Each row below holds a small network's activations on one input, seen along a few directions.
In each table, some parts of the input vary, and every possible input appears once, in random order.
A made-up example of a description, with smaller parts first: line(6) and (point or ring(9) or (values(3) and ring(8))).
Shared parts are said once, and a part with two or three values counts as separate values.
In the rows, 128 means zero.

A family of inputs:
R1: [116 116 139 124 150 186 130 119 131 170 150 145 130 137 101 101]
R2: [122 147 152 141 158 139 130 106 145 175 132 139 130 151 105 140]
R3: [113 142 137 140 143 155 141 105 147 179 142 160 141 131 126 120]
R4: [117 195 166  64  52  92 116 119 104  59 178 137  99 130 148 144]
R5: [140 132 124 133 146 170 126  95 123 160 153 134 140 130 111  97]
R6: [160 124 121 106 152 134 115 133  98 102 123 132 124 128 179 125]
R7: [ 94 156 140 100  32  90 128 122 149  48 185 100 157 116  90 168]
R8: [100  85 101 140 139 153 152 146 149 108 132 127 117 107  92 120]
R9: [135 134 139 112 133 105 133 142 101 119  86 125 114 160 161 120]
R10: [131 123 114  90 153 107 123 134 119 131 102 133  90 175 147 138]
R11: [109 195 189 107  48 102 112 104 131 121 225 101 135 133 113 129]
R12: [105 128 115 119 143 139 143 125 116 124 116 173 102 145 178 131]
R13: [164 135 144 127 151 151 112 110 127 159 148 115 161 114 128 114]
R14: [ 96 110  99 154 132 122 160 130 164 117 124 144 129 102 115 139]
R15: [119 124 117 154 120  95 136 154 149 111  90  98 144 121 101 127]
R16: [134 147 132 123 153 137 121 119 143 191 126 109 121 163  99 142]
R17: [143 106 103 143 138 124 119 139 150  93 126 101 152  88 120 132]
R18: [116 125 132 112 158 117 131 123 118 118 106 159  96 163 155 144]
R19: [152 119 131 121 132 116 115 143  76 121 115 141 124 113 182 133]
R20: [107 113 111 149 148 102 144 134 164 108 114 134 128 124  92 151]
R21: [108 101 117 103 150 168 131 139 102 115 125 158  91 151 153 111]
R22: [119 115  91 132 142  96 132 149 165 122 108 107 122 137  87 146]
R23: [122 100  88 149 135 141 145 118 141  98 131 115 126 100 102 118]
R24: [159 121 136 125 109 119 128 148  94 121  96 140 115 139 176 120]
R25: [133 120 101 115 146 154 125 116  93 104 126 149 102 144 162 109]
R26: [135 101 112 159 117 105 116 149 129 114 118 111 152  72 123 140]
R27: [155 131 154 143 129 137 108 119 107 180 138 123 160  97 132 126]
R28: [158 135 159 149 106 143 117 125 127 181 117 118 149 123 129 114]
R29: [133 152 160 143 131 131 121 121 129 178 109 102 149 147 115 115]
R30: [142 107 116 163  95 108 131 154 145 115  99 110 141  98 117 128]
Q: Describe the family of inputs behind these rows.
A: values(3) and (point or ring(9))
Q: List by row number the other rows that have the values(3) part in common with R24.
A: R4, R6, R9, R10, R12, R18, R19, R21, R25
Q: Change only the ring(9) part in R5. List by row number the other rows that result.
A: R1, R2, R3, R13, R16, R27, R28, R29

A family of inputs:
R31: [146 160 166 130 130 136 114 101 130 148 143 119 158 128 130 132]
R32: [119 135 131 106 113 120 129 129 111 122 138 158 113 129 174 140]
R33: [143 127 134 120 125 123 108 134  98 133 143 109 134 118 143 129]
R34: [142  68  88 171 223 155 145 146 137 176  57 146 116 152 136 121]
R35: [143  61  85 168 216 179 144 127 131 170  73 153 121 134 143  96]
R36: [142  81 100 145 218 180 128 132 120 206  83 160 116 134 141 107]
R37: [143 115 118 140 215 188 136 120 113 219  73 156 119 154 139  95]
R38: [108 125 127 115 137 103 135 145 129  82 112 134  97 134 133 140]
R39: [143 133 144 130 132 130 114 118 130 137 150 126 156 103 126 146]
R40: [148 120 118 127 108  97 118 148 116 105  92 123 115 128 143 140]
R41: [135 128 151 142 105 134 120 141 144 155 150 112 145 100 112 126]
R42: [113 130 117 126 115  98 137 144 129  95 101 143 110 135 162 150]
R43: [111 115 111 108 117 147 136 128 136  86 138 123 126 134 114 128]
R44: [101 130 140 144 105 131 129 117 137 147 159 132 136 114  96 142]
R45: [120 134  99 132 127  99 140 129 165 116 130 107 121 129  94 145]
R46: [118 151 148  93 120 145 122 116 123 129 152 132 126 172 119 124]
R47: [ 97 121 119 156 104 132 148 118 146 116 142 125 143 103  92 130]
R48: [123 157 152 103 112 121 134 114 108 133 134 158 117 157 179 124]
R49: [156 127 132 113 106 124 114 134  99 131 129 135 115 122 152 133]
R50: [138 157 172 142 103 140 117 125 144 165 143 107 148 125 115 113]
R51: [147 151 156 119 124 127 114 115  95 145 138 103 136 145 148 117]
R52: [151 120 112 129 103 123 122 137 106  98 113 131 122 115 148 119]
R53: [116 126 129  95 120 145 121 130 126 117 156 132 120 145 118 140]
R54: [116 130 111 127 111 125 142 135 118  88 123 152 118 121 168 129]
R55: [115 131 140  99 135 126 124 132 109 108 150 149  98 131 143 131]
R56: [129 167 133 121 124 127 121 101 147 151 161 119 123 151 107 121]
R57: [104 156 158 142 103 132 127 103 135 158 154 131 141 141  99 125]
R58: [107 115 116 105 122 120 133 139 147  95 117 116 120 146 108 148]
R59: [122 130  96 134 122 126 139 112 159 108 149 113 125 113 102 125]
R60: [112 125 121 118 133 129 138 135 118  74 134 142 103 122 138 119]
R61: [139 120 113 133 122 122 117 136 106 101 126 104 140 110 139 113]
R62: [120 154 159  96 134 126 129 116 106 119 146 148 103 160 146 116]
R63: [127 140 114 121 124 125 123 114 149 140 166 121 119 124 105 137]
R64: [128 120 133 148 108 102 135 156 159 132 115 104 152 106  97 128]
R65: [132 116 130 150 102 130 137 142 152 123 134 110 154  92 106 111]
R66: [136 126 126 139 134  99 124 134 145 112 113 117 160 109 112 148]
R67: [ 94 124 122 152 109 104 146 132 154 124 123 119 139 118  84 149]
R68: [134 120 118 130 127  95 113 148 115 110 105  97 135 122 133 133]
R69: [160 151 154 111 104 127 121 115  95 143 124 131 118 149 156 121]
R70: [140 123 124 141 129 127 127 120 137 104 133 122 163  95 120 130]
Q: The inputs of R43 and R53 match in every part but one. If R60 is changed in the same way as R43 into R53, which row does it become?
A: R55
Q: The inputs of R42 and R48 match in every part but one. If R58 is changed in the same way as R42 into R48, which row does it become?
A: R46
Q: Describe the family of inputs behind these rows.
A: line(4) and (point or ring(9))

A family of inputs:
R71: [147 155 153 106 129 124 107 116 118 147 144 123 132 140 141 134]
R72: [139 117 113 123 130 125 120 131 119  92 143 122 135 102 140 132]
R73: [136 114 124 143 105 126 125 142 114 103 127 128 136  93 152 116]
R74: [122 134 127 135 123 124 126 126 154 136 132 103 133 139  82 126]
R75: [136 123 113 135 134  96 126 141 142 107 115 108 138 116 117 147]
R76: [124 111 111 114 121 138 131 135 124  86 142 122 118 122 124 121]
R77: [118 113 109 125 124 108 131 146 148 102 112 109 124 138 100 136]
R78: [138 128 140 147 101 145 121 123 120 139 144 124 156  98 133 115]
R79: [143 133 148 123 105 105 122 136  95 120 110 133 119 131 167 127]
R80: [102 134 131 129 121 151 138 111 135 130 164 151 128 115 110 124]
R81: [126 143 126  98 121 121 125 133 107 102 123 124 104 160 144 127]
R82: [ 96 136 131 145 125 122 143 120 162 145 140 129 129 132  95 142]
R83: [109 145 131 107 120 117 140 120 122 105 127 158 104 158 155 135]
R84: [129 153 148  99 122 136 119 119 120 142 145 118 112 158 126 121]
R85: [151  69  78 152 224 170 138 139 116 183  57 161 103 143 157 108]
R86: [146 149 167 126 104 128 116 130 105 157 130 131 138 136 149 128]
R87: [142 132 128 126 126 141 118 109 127 129 160 117 152 105 122 124]
R88: [137 134 143 157 106 116 129 133 144 154 115 109 154 110 110 129]
R89: [104 118 115 124 119 140 144 125 135  90 143 154 112 115 133 134]
R90: [139 138 131 144 131 112 121 120 150 142 134 102 149 120 100 140]
R91: [125 127 126 118 119 153 127 116 128 124 160 116 133 123 104 112]
R92: [ 91 118 112 134 125 107 146 137 154 110 117 136 120 130 112 153]
R93: [133 120 125 148 109  99 134 153 137 118  95 115 142 105 127 133]
R94: [109 156 152 110 124 129 134 113 128 147 152 153 113 155 135 128]
R95: [145  84 111 159 230 189 136 126 122 207  72 153 127 147 139  96]
R96: [141 143 135 103 130 107 111 128 103 109 123 127 118 137 156 141]
Q: The inputs of R82 and R92 match in every part but one. If R94 is changed in the same way as R82 into R92, which row does it become?
A: R83
Q: Describe the family of inputs behind these rows.
A: values(2) and (point or (values(3) and line(4)))
Q: Change only the values(2) part in R75. List by row number the other rows that result.
A: R90
